Each row below is a small network's average activation on inputs in which a field has the value named, seen along a few directions.
Related values have similar rows: they may be neighbours, one step apart, or belong to one group.
In the rows, 500 means zero.
Random noise pushes rows far along 3 fixed directions. That doesn't count. These rows show it; they differ only by the noise:
[332 576 543 539 512 355 394 530 717 473 449 526 456 488 434]
[609 171 400 874 779 453 778 546 522 253 528 561 164 298 500]
[654 294 709 742 574 288 396 674 302 342 707 500 333 612 554]
[461 399 472 561 551 534 579 476 363 351 401 501 363 578 534]
[215 718 553 432 441 335 300 507 842 548 393 523 544 506 396]


KITI, 13 values:
nif: [667 317 479 312 446 625 507 561 347 615 516 480 665 539 587]
sal: [138 738 292 273 480 531 454 377 936 604  73 574 581 395 430]
pemen: [532 694 420 623 501 453 603 402 906 543 751 490 481 207 297]
zav: [153 784 474 432 434 381 321 426 910 573 343 608 550 446 415]
fam: [502 392 555 616 674 271 394 672 880 475 601 613 426 268 479]
runen: [725 578 609 615 406 327 413 494 449 440 925 524 444 487 446]
fid: [509 468 397 305 499 720 567 501 544 754 352 422 718 475 541]
sil: [447 564 422 174 488 758 533 381 382 684 196 494 667 620 545]
dez: [506 407 539 285 504 660 585 431 290 679 347 417 754 582 566]
siro: [454 522 532 732 544 289 512 600 688 384 640 534 337 358 447]
feti: [520 735 375 423 246 755 507 302 387 629 573 404 667 565 415]
fota: [676 356 408 603 703 591 743 554 325 501 424 516 483 394 597]
dida: [540 445 422 730 554 502 696 491 535 270 612 499 239 313 464]
KITI is arranged as a line.
- List every value one step from fid, in the order listed. => nif, dez
- List every value one step from dida, in the order listed. => runen, siro
- List every value one step from feti, in the order listed. => pemen
- List every value one step from sal, in the order listed. => zav, fam
